Each row below holds a small network's activations on one input, seen along a few directions.
Each table varies a few parts of the input and shows all the possible inputs, shuffled.
Descriptions start from the smaller parts, as in this example, which fits no table here: one of 3 separate values, together with either a single point or one of 9 places around a ring or (one of 4 places along a line, together with one of 8 places around a ring).
Shared parts are said once, and a part with two or three values counts as separate values.
In the rows, zero is written as 128.

Other details of the inputs shift rows strongly along two fixed directions, in all tables alike. That doesn't count.

Table:
r1: [164 146 162 146 167 152 129 133  85 163 112 127 166 155]
r2: [122 119 173 127 131 137 125 146 122  99 126 131 167 138]
r3: [147 136 103 156 109 149 113 113  80 177 151 145 134 136]
r4: [159 145 119 152 149 143 138 127 117 153 132 147 131 135]
r5: [131 156  90 125 141 138 145 104 114 162 151 143  85 125]
r6: [168 148 140 167 143 170 120 121 104 154 137 143 130 147]
r7: [122 138  83 152  91 150 115  99 115 156 165 149  74 115]
r8: [113 145  76 103 133 101 157 115 160 115 148 143  68  98]
r9: [138 128 159 108 152 125 132 135 136 100 115 116 132 137]
r10: [ 97  82 189  88 131  90 116 166 174  70  79  86 167 131]
r11: [ 98  86 177  84 122  93 130 155 182  67  94  92 152 115]
r12: [ 98  87 176  89 123  98 126 158 172  76  92  88 161 118]
r13: [156 153 144 156 149 168 122 115  94 163 134 136 124 147]
r14: [144 151 129 137 141 160 126 107  98 155 143 132 106 144]
r15: [ 86  98 156  98 123  96 121 151 183  74  87  90 146 122]
r16: [173 149 137 157 140 161 122 116  90 141 145 140 129 150]
r17: [148 138 103 155 110 145 112 116  81 178 148 145 134 144]
r18: [122 109 140 109 119 106 133 138 139 118 117 117 153 120]
r19: [135 124 138 139 126 130 113 137 106 140 104 114 177 149]
r20: [ 76 119  58 113 102  86 137 117 180 113 136 136  73  87]
r21: [ 85 128  63 132  91 115 125 103 166 120 151 141  52  97]
r22: [150 136 118 130 143 121 143 128 123 123 134 137 126 128]
r23: [160 123 196 139 152 148 124 160  70 130 113 135 234 165]
r24: [ 79 126  45 109  86  91 148 110 180 125 159 141  52  69]
Description of these inputs: one of 2 separate values, together with either a single point or one of 5 places around a ring or one of 6 places along a line.
The inputs of r20 and r21 match in every part but the choice among 2 separate values. If r1 is changed in the same way as r20 into r21, which row does it become?
> r13
A walk changes only the place on the ring of 5. It starts at r4 and steps to r22. List the rest of the walk in order.
> r8, r5, r1
Change only the place on the ring of 5 in r6. List by row number the other rows that result.
> r9, r13, r14, r16

Table:
r25: [ 97 140  34 135  94 109 140 100 153 154 163 156  51  85]
r26: [ 89 141  52 128  79 126 125  89 150 143 167 141  36  95]
r27: [194 169 119 158 162 161 135 107  83 168 143 144 113 154]
r28: [129 101 180 124 134 130 105 149 126 116  90  96 175 148]
r29: [ 92 104 143 103 117 101 132 142 182  67 116 114 120 106]
r30: [124 104 165 105 133 112 123 149 115 124  96  97 190 143]
r31: [138 111 169 131 145 118 122 158 127 119  91 115 197 146]
r32: [163 149 112 166 115 159 121 118  70 164 157 157 148 141]
r33: [144 135 193 106 197 129 143 153 123 106  92 112 174 155]
r34: [152 140 128 160 104 170 104 107  73 163 157 143 126 151]
r35: [179 166 138 159 152 181 137 110  75 175 159 155 120 146]
r36: [ 83 105 121 109 117  97 131 139 200  81 110 115 101 102]
r37: [ 81 100 109  81 113  71 146 143 186  84 123 120 113  91]
What is each input in this table made of?
> either one of 3 separate values or (one of 2 separate values, together with one of 5 places around a ring)
Change only the choice among 2 separate values in r34. List by row number the other rows that result.
> r37
